These are the activations of a small network on made-up records, seen along a few directions, one row for each record.
After each row come some of the record's fields: N, K, L, M, E, J.
Not every record has every field; a missing one is left out.
The largest differences between rows may come from other fields.
Strong random noise was added to every row along 9 fixed directions; ignore it. To show where, here is one row again and again, with new noise each time:
 187  644 -106 -100  103 -193  490    7  228   57  203 -255  312  -41  -49  452  -76 -108  251   66 -111  -28 -160  233  -36  207  403
 -34  149 -114  405  130  -85 -127  240  312 -284  -28 -479 -403  139 -288  532 -280   25   62   61  -71  227  -39   27 -152   -6  309
-334  -19  346  332  287  301   -5  489  368  367   75 -323 -402  -14 -279  -31   16   85   35  558 -184  183 -189  356 -532  -95   83
 264  377  -24 -325  305  108  331   97 -271   46 -243  142  358 -205 -169  257 -419 -274  -27  322 -230  295 -257  113 -184  339   29
 263 -222  300 -110  241  122 -108  105  -30 -467 -416  245 -167 -127  228  -34   38   73   13 -188 -177   97   26 -340  -67 -265 -142
   6 -246  110 -547   93   12  225  168  181 -319 -342  103 -378  162  513  -89  500  211  176 -253 -400 -253 -318   57   16 -229  500
-414 -141  -92 -678  171 -398 -194 -149   60  317 -148 -107  619 -211 -440  -88 -511 -113  -61 -329  200  110 -144   50 -262  428   34
  16 -196 -189 -172  426  176 -163  346 -142 -427 -741 -473   70 -191 -314  442 -821  107  -43 -125 -115  339 -301 -361 -189  239    0
  95 -255  328   96  143   57  -95   75  330  -22  -55 -259 -292  -21  379  185  176  369   81 -265  -43  -31  -29   49 -149 -441  303
-312  209  188 -293  124 -320   93   -7  338   20  125   90  423 -172 -306 -435  135 -138  280 -209   19 -202   36 -203 -145  187 -284
 303  430  425 -546  116  -75  581 -161  155  518  288  432  553 -247  366   -7  391 -158   90  235  -69  -85  -42  573 -206  -72  345

-119  -93  189 -310  -55 -156  -49  164  815 -324  -90 -280  431 -232  140  260  237   93  164 -214  504 -299  437   78 -213 -301  428 -> (K k2; L l4; M m1; E e1)
-353  188  -98  255  212  322  171  268 -204 -155 -412 -520 -290  111 -416 -281 -359   33  376   61 -443  -46 -542 -497  -59  466 -556 -> (K k2; L l3; M m1; E e2)
 146  268 -232   -8  -74 -133  206  174  -78  227  147   18   29  130 -196  659 -305 -238 -365  664   -3  380  -87  701  -37  227  677 -> (N n1; K k1; L l2; M m3; E e2; J j2)
 -51 -160  -51 -248  -10   74   99  106   55  -75 -177 -235  -12  -45  103  216    8  247 -148  -98  108  -51 -103  109   77  -49  396 -> (N n1; K k2; L l2; M m3; E e2; J j1)
 723  522    6   83  -17 -164  204 -391 -148 -543 -119 -101  237  -13  156  768 -191   58  120 -341   18   79  -60 -270  366   66  140 -> (K k1; L l1; M m1; E e2)
-116  170 -129  477 -146  -24 -243  152  229 -776  -20  -31 -375  167 -273  -63  123 -166  144  -68  -56  -82  276 -493  136  -53 -283 -> (N n1; K k2; L l4; M m1; E e1)
-421  221  -10  131  149  416  400  704  319  -62  -57 -495 -347   62 -348  124  139   55  147  805 -291  -16 -447  473 -300  174  349 -> (N n1; K k1; L l2; M m3; E e2; J j2)
 -78 -303 -137  197   97  161 -305  112 -338 -146 -229  234 -599  197   94 -269    8  -76   -9 -100 -168   89   14 -284  -56 -119 -351 -> (K k1; L l2; M m3; E e2; J j1)
-685 -279  108   66 -318 -333 -525 -216  227 -299   86  428 -485  238 -442 -732  397 -213  136 -264   51 -101  106 -337   31   58 -291 -> (K k1; L l1; M m1; E e2)
-563 -181 -112  230  -73 -379 -307  343  780 -726  -98 -651 -206    9 -543  131   84  313  157 -381  280 -312  213 -452  127  -60   80 -> (N n2; K k1; L l2; M m3; E e2; J j2)
-668 -471 -501  -24  -28  -59 -373  432  142 -121 -244 -563 -255  244 -721   98 -363  184 -232  116   41   78 -250   80  -81  248  357 -> (N n2; K k1; L l2; M m3; E e2; J j2)
  78  305   18  184  295  168  201  392  110 -344 -286 -290  185 -288 -107  171 -244  -12  229  100  -32  -35  -19 -226 -150   28 -207 -> (N n2; K k1; L l2; M m3; E e2; J j2)
-191 -153 -387 -416   79  -70  -22  212 -276 -575 -573  188 -204  104 -237 -202 -311 -335  111  -59 -320   24 -104 -334   68  346 -137 -> (N n1; K k2; L l3; M m4; E e1)
 161  356 -224  -53 -349 -558   69 -636 -130   81  542  376  168  234  250   33  284 -162  -58 -451  129  -59  266   74  456   -7  191 -> (N n1; K k1; L l2; M m3; E e2; J j1)
 202  201 -170  258  117  171   64   16 -189 -276 -206 -322 -356   90 -286  257 -280   24  -39  159 -278  287 -363  -36  252  247  -60 -> (K k2; L l3; M m4; E e1)
-303 -172  392 -374 -140  -80  -13 -126    1  126    8  492  172  -92  -96 -757  321  -56   29 -166  -12 -197  -24 -145  -30   61 -345 -> (N n1; K k2; L l1; M m1; E e2)
 -37  190 -324   48   26   72   90  -75 -206  -38  -36 -200  -88  124   70 -133 -211   80  265 -293 -207  -98 -355 -333  148  236 -144 -> (K k2; L l1; M m2; E e2)
 103  412 -306  196  -54 -275  171  219  240 -777   72   30 -218  181 -517  198  280 -202  -41  154  -45   26  119 -273  400  209   50 -> (K k1; L l2; M m3; E e2; J j1)
-217 -360  270 -447  203  670 -134  529 -118 -258 -588  589  167 -368 -200 -459   36 -356 -257  702   13  180  151   10 -438  -83 -204 -> (N n1; K k2; L l4; M m1; E e1)
 267  213  141 -282  308  391  348  214 -288  114 -284 -243  711 -505 -202  243 -501  164   20  257  -38  138 -340 -139 -121  277 -178 -> (N n1; K k1; L l1; M m2; E e2)
-219  185 -362  109 -266 -151 -236  -72  -69 -266  112   92  -93  189 -336  -10  -63 -363  -71   37   62   46   80  -51  116  203  103 -> (N n1; K k1; L l4; M m1; E e1)
 254 -104  337  131   94  118 -231  -62 -231 -241 -170  323   -1 -226   38 -143  -56 -196  -10   82   69  202  300 -179 -133 -262 -377 -> (N n1; K k1; L l3; M m4; E e1)
 393  194  -57 -114  -11  216  373 -166 -447  274   54  -67  -76   65  277  232  -15  326 -146  146 -382   86 -607  188  267  181  315 -> (N n1; K k1; L l1; M m2; E e2)
 464   71 -120  181 -126  -66   69 -600 -517  240  125 -223 -215  192  750  238 -153  319  134 -666 -261 -116 -301 -142  468 -154   97 -> (N n2; K k1; L l3; M m4; E e1)
-252  -30 -311  238  -18   -6  -29  266  122  417   91 -558  -76  117 -243  235 -217  293 -146  264  120   95 -192  334 -122  144  380 -> (K k1; L l2; M m3; E e2; J j1)
-151  -17 -147  730  -75  178  -90 -141 -313   56  169 -434 -458  153  232 -276 -135  307  285 -360 -295  -81 -391 -452  203    4 -423 -> (N n2; K k1; L l2; M m3; E e2; J j2)
 301   72  167   96 -125 -158 -203 -200  218 -433  183  232   92 -101  -70  196  251  122 -132 -123  271   55  344 -111  242 -252  145 -> (N n1; K k1; L l1; M m2; E e2)
 447  212  -74  267   34 -102  -39 -336 -286 -237  -88  162  103  -56  171  185 -301  -45   62 -334  -19   82   97 -460  224  -17 -455 -> (K k1; L l2; M m3; E e2; J j2)
 287  226  113  269   25   39  131  -49 -448  102  219  593 -210  150  224 -264  125 -380   -5  219 -305  134   71  -24  -26  -57 -400 -> (N n1; K k1; L l2; M m3; E e2; J j2)
 252  457 -278  -30   69  135  583  268   88  -35   -9 -161  168   17  -33  410  -76   62  130  397 -216 -133 -211  195  141  219  219 -> (K k2; L l2; M m3; E e2; J j2)
 438  331  437 -303  447  197  502  425  119 -544 -511  278  207 -370 -146   -3  157 -278  158  479 -286   57  -57 -196  -26   62 -317 -> (K k1; L l3; M m4; E e1)
-141 -312 -382  -57 -124  -87 -185   -7   22  -11  -98 -420  -25   58  -75  345 -274  321 -125 -352  275    6   26  -54  130   63  314 -> (K k2; L l2; M m3; E e2; J j1)
 268  145   85  -23  165  269  327  -41 -405  224 -108   20 -246  -20  -39  -47  -60 -118  -13  383 -432  260 -442  154    6  245 -175 -> (K k2; L l3; M m4; E e1)
-228 -461  161   -6  243  375 -232  242 -134   86 -322  -56   27 -271 -151 -173 -379  129 -235  109   93  121   -8 -125 -248  -37 -242 -> (N n1; K k2; L l2; M m3; E e2; J j2)
 249  372 -319 -163  -14 -197  296 -189 -242 -312  -12  398   49  251  157  -16    5 -297  157 -121 -316  -34  -89 -162  308  238 -164 -> (K k2; L l2; M m3; E e2; J j2)
 363 -232  139  -53 -142 -192 -265 -593 -319  -82  -14  419  -40   10  520 -106  187   58  -45 -571    4   -1  154 -285  275 -176 -193 -> (K k1; L l4; M m1; E e2)
 500  590  351 -256   17   84  711 -252  -35  267  246  402  553 -188  550 -137  485  -86  327  -14 -156 -292   49  305  122 -112   30 -> (N n1; K k2; L l3; M m1; E e2)
-182   45 -262  -21 -285 -294 -177 -310  274  384  351 -525  165   57   43  540 -112  123  -98 -216  340  -21  -27  505    7   14  769 -> (N n1; K k1; L l4; M m1; E e1)
 141    6  160  196  279  272  292  107 -152  517  151 -333  391 -241  104 -248  -31  406  167 -158 -160 -226 -197 -316   -7  -51 -558 -> (N n1; K k1; L l2; M m3; E e2; J j1)
-255 -378 -481 -241  239  -62  -92  425   28  211 -270 -629  259  100 -218  295 -548  412 -137 -154   35  -11 -258  -49   76  293  196 -> (K k1; L l2; M m3; E e2; J j1)
-499  539 -401 -133 -234 -425  320   34  406  -86  367 -286 -172  367 -242 -184  363 -196  463   60 -129 -477 -181   88  180  295  318 -> (K k1; L l3; M m5; E e2)

Here are new rows. What are their fields?
 482  392 -693   60  -77  251  172 -159 -600  -70 -186 -521  348  -44  171  860 -848  -45  -38 -128   -6  219 -289  -36  213  314  376 -> (N n1; K k2; L l4; M m1; E e1)
-202   42    9 -514 -132 -465  -37 -154  222  181  153  210  644 -231 -362  253 -225 -305 -247  180  428  135  172  480 -135  248  396 -> (N n1; K k1; L l2; M m3; E e2; J j2)
 186  318 -155  -70 -156 -284  114 -331  -59   97  343  336   12  132   82  305  153 -317 -210  281  123  173  168  534  -14   69  508 -> (K k1; L l2; M m3; E e2; J j2)
-161 -140 -112  222  -86 -353 -211 -180 -119  216  142 -108 -292  247 -282  -70 -215  195 -174 -270 -176  146 -133  -95  149  352 -101 -> (N n1; K k2; L l1; M m1; E e2)
-118 -273  215 -113  215  540  157  313  209   52 -343 -428   50 -118  303  -39   59  339  188   68  -21 -158 -277   88 -333 -363  141 -> (K k2; L l2; M m3; E e2; J j2)
  91 -274  437  383  148  -40 -249  259  474 -202   40   10   38 -158  -88  126  147  183  -98  164  280   49  494 -199 -144 -423 -187 -> (K k1; L l2; M m3; E e2; J j2)
 265  129 -124  543   84  -46  103   75 -187  118  207 -298  -38  166   24  169 -255  210  -29 -164 -155  121   81 -369  186   25 -376 -> (N n1; K k2; L l2; M m3; E e2; J j1)
 109 -464  303   81  126  431  -88  208 -134 -271 -543 -111 -816  239  483   29  153  223   49 -125 -378   26 -229   37 -139 -444  188 -> (N n1; K k2; L l3; M m1; E e2)
-190  156 -273 -210 -192 -246  118 -207  -59 -195   28  171   20  160  -87 -313  222 -149   89 -155  -21 -285 -160 -106  175  217   87 -> (K k1; L l2; M m3; E e2; J j2)
  47  273 -336  446 -208 -179 -346 -269  -92 -210  259  -17  173  -35 -386  204 -433 -394  -55 -110  286  226  428 -262   43  182 -245 -> (N n1; K k2; L l4; M m1; E e1)
 114  285  157  270  229  -93   81  172  413    7  165   34  465 -301 -202  106  -36 -164  110  200  337  -41  519  -33 -243 -116 -197 -> (K k1; L l2; M m3; E e2; J j2)
 111 -254 -547 -270  213   48  143  406 -440  -79 -480 -163 -366  366   99  506 -398  110 -204  129 -440  214 -422   28  162  318  357 -> (K k1; L l2; M m3; E e2; J j1)
-311  -91 -324 -447 -312 -390  -85 -349  -15  -15  204  370  -72  298   14 -137  188 -355   38 -160  104  -79    6  379   34  207  354 -> (K k2; L l2; M m3; E e2; J j2)
 467   88 -130  555 -308 -346 -194 -547 -482  546  706  664 -299  354  309  -53  -27 -243 -318   -8  -96  317  295  327  185 -101 -145 -> (N n1; K k2; L l2; M m3; E e2; J j2)
  53  -12  -61  327 -134 -282 -344    5  443 -473   72   -6 -225   86  -65  548 -174 -294  -73   66  441  237  526  166 -170 -267  365 -> (K k2; L l2; M m3; E e2; J j2)
 247  213 -400  171  124  304  276  403 -309 -152 -228 -179  101  -57 -203  285 -393   63  -75  461 -145   79 -238 -146  145  294  -17 -> (K k1; L l2; M m3; E e2; J j2)
-344  -36 -282  316   32  -97  -17  127  158  134   77 -622 -625  352   95  108  -62  334  144 -257 -302  -95 -383  128   49   74  201 -> (N n1; K k1; L l2; M m3; E e2; J j2)
 440  213 -372 -600 -255 -402 -147 -530  -74 -218  -33  315  841 -245   48  823 -461 -477 -338 -187  600  275  492  343   61   84  718 -> (N n1; K k2; L l4; M m1; E e1)
-104 -336    7 -471  -20  -66 -108 -327 -482  754   20  362  601 -218  161 -484 -164   24  -62 -322  168  -55  -46 -133  -24   93 -439 -> (K k1; L l2; M m3; E e2; J j1)
-407 -485 -333 -593   11  -80 -221 -299 -643  233 -286  218 -163  174 -108 -385 -360  -76 -309 -207 -281  236 -492  116  -15  512  -72 -> (N n1; K k2; L l2; M m3; E e2; J j2)
